Each row below holds a small network's activations on one record, seen along a few directions.
Records have a field called S. Each example row is followed by its value.
Other fields move the rows too, some of them a lot.
(in the rows, 500 means zero)
Strong random noise was added to every row along 22 fixed directions; ignore it. To show where, here is one row again and again, with new noise each time:
[561 438 460 560 297 626 513 413 624 544 654 613 364 349 442 595 365 499
 423 693 538 706 565 314 705 530 503 333 247 299 288 396 532 376 584 488
 584 299 545]
[716 502 439 216 377 554 562 546 383 579 565 482 554 506 548 526 602 410
 434 615 491 508 432 548 541 559 647 189 596 472 376 658 391 584 521 314
 641 558 607]
[686 459 527 380 409 632 550 525 541 234 387 414 445 471 415 543 553 429
 409 371 652 647 561 533 565 469 544 344 407 423 118 498 429 390 533 377
 441 479 456]
[333 623 570 531 491 562 612 526 356 617 541 616 650 515 448 448 446 502
 701 544 543 553 560 427 449 540 435 569 297 399 479 424 596 506 563 615
 400 550 460]
[658 707 276 566 482 210 540 335 529 358 614 665 649 513 192 550 499 354
 639 551 271 406 559 670 389 584 714 548 469 484 763 163 334 265 584 257
 285 568 326]
[463 509 596 527 473 546 511 338 227 559 805 433 690 438 501 829 333 476
 645 614 504 504 469 629 246 571 544 577 302 502 815 563 725 423 530 706
 553 536 522]
[579 565 567 256 241 400 444 763 584 562 415 479 443 530 369 564 398 627
 530 454 478 618 306 475 685 726 561 515 592 456 444 615 154 605 585 459
 637 597 578]
[515 561 496 349 339 556 425 461 797 578 465 622 494 522 384 433 562 383
 442 412 598 668 626 341 467 520 667 295 387 497 380 411 414 394 387 411
 550 566 484]
[494 361 536 413 478 462 528 621 595 405 620 584 489 558 444 356 452 682
 513 686 570 504 662 376 501 480 694 330 500 543 258 554 342 475 466 492
 593 407 536]
[528 693 204 743 448 446 540 437 552 484 538 663 516 477 390 594 536 482
 467 546 370 504 620 603 531 577 449 531 480 336 684 364 453 316 664 383
 455 443 374]
[435 400 556 515 543 659 599 601 512 542 641 360 567 341 662 485 279 772
 399 409 531 488 516 570 408 396 422 366 375 349 489 716 520 565 647 557
 604 568 691]
[437 566 555 569 534 544 392 259 482 524 385 617 346 614 692 502 735 784
 480 633 349 454 498 490 342 555 315 626 333 323 430 523 492 446 396 802
 641 389 626]
[649 563 657 558 619 527 528 669 645 606 604 358 512 556 788 419 565 449
 514 441 569 439 473 355 538 328 448 347 344 517 473 544 828 442 571 520
 468 503 617]
[503 534 449 390 501 265 580 584 353 635 597 579 547 534 476 374 468 348
 737 680 485 396 414 371 536 631 532 432 395 549 578 696 478 639 590 506
 460 455 605]
[475 419 423 519 757 271 320 180 298 407 392 806 399 516 676 396 362 321
 664 750 323 414 431 610 537 585 432 757 404 477 452 699 381 775 551 415
 524 455 419]
[485 526 438 420 305 466 559 466 554 556 441 351 444 487 618 565 642 536
 460 351 456 526 435 519 411 594 449 534 703 354 588 411 419 391 420 438
 562 493 538]
[290 494 727 355 605 868 348 386 585 593 340 626 538 499 264 254 457 345
 540 615 567 556 710 537 398 286 470 341 400 654 361 318 549 525 388 388
 365 626 406]
[514 412 509 562 392 411 471 623 850 468 725 536 443 343 394 546 198 794
 573 730 570 550 614 274 493 539 567 370 399 474 588 441 358 279 533 519
 520 420 541]
[421 638 496 448 348 282 538 627 654 679 605 421 367 516 556 372 484 334
 588 479 513 494 470 323 479 586 471 511 449 396 608 558 429 392 579 473
 553 420 649]
[490 611 635 468 385 510 335 334 678 582 381 480 504 619 346 651 747 525
 583 401 498 479 507 411 329 548 580 580 383 543 636 408 526 429 347 750
 561 525 638]
[216 607 572 480 520 656 443 494 374 716 369 565 486 522 384 487 632 292
 448 514 546 535 518 422 562 502 420 586 635 533 500 567 524 683 485 691
 614 506 598]
[592 301 698 369 518 310 216 429 726 283 543 157 346 423 645 619 313 590
 693 660 455 383 445 570 318 551 363 694 482 479 643 755 471 432 523 515
 593 446 593]
[558 695 384 391 523 300 549 639 660 440 530 602 683 328 337 546 294 398
 535 370 542 662 433 379 564 719 433 354 347 414 612 540 429 457 678 499
 304 740 408]
[441 445 804 368 459 547 599 438 447 558 684 381 477 469 495 621 337 476
 449 429 627 559 415 467 413 466 604 218 458 493 532 322 531 456 544 596
 475 489 758]

[518 643 515 544 194 475 610 594 325 746 520 576 492 672 525 728 460 527
 731 523 558 589 365 531 589 732 488 488 502 440 751 329 509 447 596 411
 455 427 445] -> s9
[693 388 484 492 381 639 434 404 539 567 416 611 542 336 670 770 270 481
 607 492 643 719 353 436 622 581 486 503 497 561 585 363 594 512 356 303
 415 630 248] -> s3
[703 479 612 322 475 368 541 851 521 379 517 213 502 400 531 512 402 587
 552 576 442 507 264 416 817 628 274 463 498 346 335 724 516 605 770 515
 442 490 592] -> s1
[440 298 522 735 503 562 603 575 147 462 502 535 456 591 294 521 529 300
 527 500 555 471 465 472 824 360 699 719 569 778 329 448 652 682 481 564
 475 202 438] -> s15
[499 613 365 479 518 240 615 498 469 398 659 690 679 352 399 664 269 466
 419 360 482 663 414 452 548 683 689 561 585 418 581 390 279 506 568 539
 481 693 407] -> s12
[349 471 736 458 504 639 550 499 314 426 290 524 504 799 671 716 723 802
 428 334 699 624 484 551 424 641 412 408 789 514 395 320 541 515 375 790
 500 504 478] -> s17
[448 511 595 334 588 432 409 465 723 540 300 402 579 665 694 348 688 410
 624 277 592 435 583 464 315 510 402 352 517 486 572 597 625 590 465 440
 421 626 539] -> s7
[361 772 656 557 554 531 390 740 483 758 629 506 624 610 581 582 569 642
 492 648 418 482 484 403 538 572 369 681 443 383 648 812 621 632 645 879
 791 575 636] -> s18
[539 308 495 417 421 423 572 396 576 361 593 476 535 437 288 310 378 707
 560 492 322 400 557 609 395 384 755 536 410 492 382 305 267 445 432 320
 439 477 515] -> s13
[603 547 322 399 528 421 542 491 417 553 543 490 535 458 667 368 689 208
 471 564 423 507 458 397 578 520 454 518 513 426 339 640 640 530 472 431
 535 507 443] -> s17
[555 546 459 633 520 499 526 595 685 456 585 442 632 296 565 444 238 610
 678 391 531 536 539 422 357 420 429 731 138 429 569 559 589 337 498 474
 372 659 351] -> s3
[524 298 517 322 508 605 474 472 363 388 419 540 609 490 206 484 464 701
 527 650 405 463 453 663 459 506 594 411 679 799 514 353 384 538 292 449
 355 577 329] -> s2
[448 481 664 417 461 642 292 673 544 576 435 714 495 538 390 539 299 602
 646 822 562 690 492 406 659 602 437 541 550 726 504 408 502 480 373 498
 464 572 191] -> s8
[273 534 543 507 640 423 629 565 454 160 433 437 564 417 319 596 460 408
 446 224 851 596 640 412 219 483 635 661 749 676 464 432 316 286 300 705
 349 619 359] -> s13
[509 566 455 382 374 682 511 474 354 457 575 479 551 482 201 594 613 298
 330 516 522 679 546 537 547 588 480 331 277 511 357 560 672 391 525 670
 506 456 452] -> s10
[692 532 531 412 479 484 817 344 245 400 443 422 480 480 691 595 656 407
 486 279 674 477 363 490 373 480 564 277 475 356 351 380 446 443 464 432
 335 489 674] -> s16
[134 521 412 750 535 515 660 554 341 689 552 564 414 366 525 440 213 503
 482 405 551 516 474 535 503 517 255 560 487 459 799 489 514 528 646 558
 393 427 530] -> s10
[493 699 485 639 637 319 376 674 920 454 317 447 612 466 301 538 591 593
 703 438 595 304 614 311 372 444 547 712 757 646 803 408 334 393 447 557
 364 710 495] -> s4
[634 408 462 563 433 374 432 410 581 256 573 553 459 514 547 757 353 430
 472 379 697 657 563 498 425 558 760 615 447 575 485 596 397 359 386 453
 595 461 334] -> s14
[460 336 462 501 534 190 624 550 375 445 654 391 513 619 690 413 649 337
 565 509 452 502 403 304 686 652 382 510 567 496 448 500 884 538 506 642
 407 240 413] -> s5
[446 477 507 665 574 499 606 402 490 516 606 624 559 527 623 445 489 670
 628 642 536 404 666 419 384 389 615 531 461 410 446 342 495 433 471 494
 486 436 520] -> s4
[478 551 701 474 469 562 722 883 326 647 479 342 632 595 646 485 683 530
 661 449 718 473 412 231 588 420 548 588 821 652 430 361 663 524 339 600
 422 548 474] -> s7
[589 613 402 397 536 468 499 495 465 644 612 644 527 382 349 458 383 340
 400 587 412 547 334 490 462 558 479 235 312 734 820 557 537 401 403 461
 353 583 404] -> s18
[385 461 377 591 446 571 554 563 234 456 495 326 477 586 426 732 807 462
 323 579 484 448 547 583 632 588 399 573 885 459 519 688 588 610 584 715
 717 262 580] -> s6
[357 520 634 431 471 688 363 429 519 546 600 375 473 496 403 590 481 241
 407 505 638 573 640 581 309 406 553 444 520 634 588 518 623 377 426 545
 607 524 502] -> s11
[422 524 380 549 555 457 672 621 281 495 460 668 714 618 771 518 418 453
 393 116 584 668 476 631 623 594 607 563 632 388 397 615 476 741 608 363
 557 658 301] -> s1
[323 244 408 303 480 356 545 639 464 260 481 527 399 681 473 192 575 573
 266 322 486 648 551 550 489 643 502 373 562 689 280 670 465 454 308 559
 508 326 264] -> s9
[243 300 542 331 470 523 460 388 541 395 467 429 493 570 414 355 545 546
 464 483 502 531 679 581 352 550 441 419 587 471 412 527 477 545 441 536
 530 412 480] -> s6
[429 438 461 501 262 610 591 481 440 536 602 323 534 550 594 557 533 379
 568 274 671 571 640 605 249 470 611 582 401 473 552 598 601 345 404 398
 595 445 430] -> s8
[534 426 579 445 466 593 455 490 449 582 456 302 484 444 646 686 494 419
 373 260 553 519 338 574 538 460 525 536 610 513 544 704 543 696 508 545
 692 574 676] -> s11
[667 546 384 547 369 534 637 512 545 333 373 617 467 493 530 503 575 562
 556 535 515 731 494 402 693 640 257 406 425 337 298 106 627 195 455 333
 153 413 102] -> s5
[524 484 504 617 417 676 363 537 701 452 405 407 463 472 273 569 608 679
 294 312 405 539 518 546 575 404 520 649 403 551 469 510 522 450 454 673
 605 476 521] -> s15
[432 506 733 377 569 298 769 649 455 506 696 455 621 419 570 250 212 654
 711 441 559 401 425 368 284 383 709 530 493 501 504 333 248 445 429 412
 334 649 586] -> s16
[541 461 749 384 620 405 505 473 518 417 572 442 490 612 653 577 526 586
 436 497 616 446 482 439 391 463 666 342 624 525 426 535 411 549 464 621
 601 511 719] -> s14
[589 361 505 457 487 540 560 626 230 573 485 396 640 487 573 618 347 568
 626 381 503 504 237 651 574 575 428 539 457 693 669 655 699 681 503 504
 388 602 393] -> s2
[565 428 361 709 716 455 579 443 503 280 701 578 524 169 521 708 231 525
 323 601 585 571 525 379 617 460 479 405 452 415 471 569 530 475 650 629
 475 465 526] -> s12

Which value of S does each new row have?
[432 386 651 394 534 481 384 464 324 345 598 551 238 676 557 461 496 532
 278 736 391 560 489 654 560 542 524 476 619 543 256 553 377 474 495 581
 723 277 515] -> s8
[356 550 517 362 720 384 561 573 489 382 596 681 513 437 633 326 355 715
 319 664 441 575 498 454 370 574 426 369 783 511 468 340 282 350 373 548
 437 660 347] -> s3
[444 272 434 547 469 453 519 479 516 408 387 544 639 665 317 484 504 738
 539 244 412 451 529 709 534 565 580 429 510 635 649 428 540 658 513 447
 375 455 386] -> s9
[503 558 607 367 186 679 566 497 467 781 472 439 183 588 530 394 589 400
 476 644 499 545 442 500 618 492 401 269 470 354 368 349 423 403 559 292
 560 270 694] -> s13
[556 726 543 577 576 574 461 440 555 477 411 387 620 393 379 650 499 490
 558 343 459 417 491 642 366 429 405 655 353 378 679 509 506 458 648 552
 411 700 580] -> s13
[667 487 650 342 631 324 438 367 337 448 611 655 553 368 495 576 294 363
 713 775 506 500 311 314 537 526 701 649 363 587 368 538 394 632 415 590
 497 620 536] -> s12
[312 538 547 750 519 628 595 576 452 724 521 773 534 649 588 391 350 725
 355 195 462 610 460 582 556 391 616 553 436 615 583 191 551 515 426 524
 476 587 370] -> s10
[435 593 532 619 544 580 337 512 721 601 397 629 711 530 257 555 580 320
 580 380 555 597 618 307 705 456 580 652 407 556 446 384 729 651 537 633
 471 633 401] -> s17
[527 493 356 542 586 360 394 496 483 392 338 529 497 560 512 579 692 176
 493 441 572 519 497 419 633 586 484 650 696 638 519 692 587 612 428 514
 505 449 336] -> s5
[434 369 367 541 524 389 555 526 308 321 406 399 614 644 615 504 523 578
 523 265 410 443 507 816 499 622 411 655 591 398 525 708 535 683 656 413
 499 466 371] -> s1
[771 606 448 275 629 330 463 522 575 324 543 525 576 398 528 417 494 415
 496 653 381 474 432 488 478 538 524 400 524 472 399 526 365 425 504 336
 421 691 423] -> s3
[299 303 443 406 567 524 556 390 428 582 372 643 630 575 658 356 418 573
 519 247 556 564 510 598 407 588 435 331 449 558 565 598 595 736 430 451
 410 583 393] -> s13
[398 490 555 300 723 499 587 738 294 369 537 458 833 608 430 377 586 389
 488 481 608 467 629 538 480 506 585 363 668 610 330 791 573 728 580 572
 492 651 433] -> s1
[577 397 688 323 453 336 579 472 346 371 559 428 723 779 373 536 614 632
 607 368 357 451 410 666 497 596 718 449 523 554 462 288 568 608 500 535
 398 511 479] -> s14
[437 589 636 438 499 477 579 656 254 545 547 501 634 757 518 504 535 508
 628 590 485 439 523 671 533 572 547 473 681 471 517 475 480 610 673 415
 506 505 475] -> s1
[503 404 454 474 564 601 310 474 301 454 409 597 500 676 301 566 668 504
 454 761 395 447 516 677 610 594 418 446 574 735 553 717 603 653 480 612
 563 378 376] -> s5
[402 625 409 561 505 731 460 609 631 669 374 648 654 469 198 379 439 499
 455 313 545 536 616 548 492 395 556 430 316 637 576 527 471 572 524 467
 434 726 452] -> s10
[572 635 496 203 371 242 440 612 656 500 586 345 458 369 563 489 457 421
 439 490 315 658 262 397 563 752 331 590 555 337 527 506 450 349 498 526
 524 618 430] -> s13
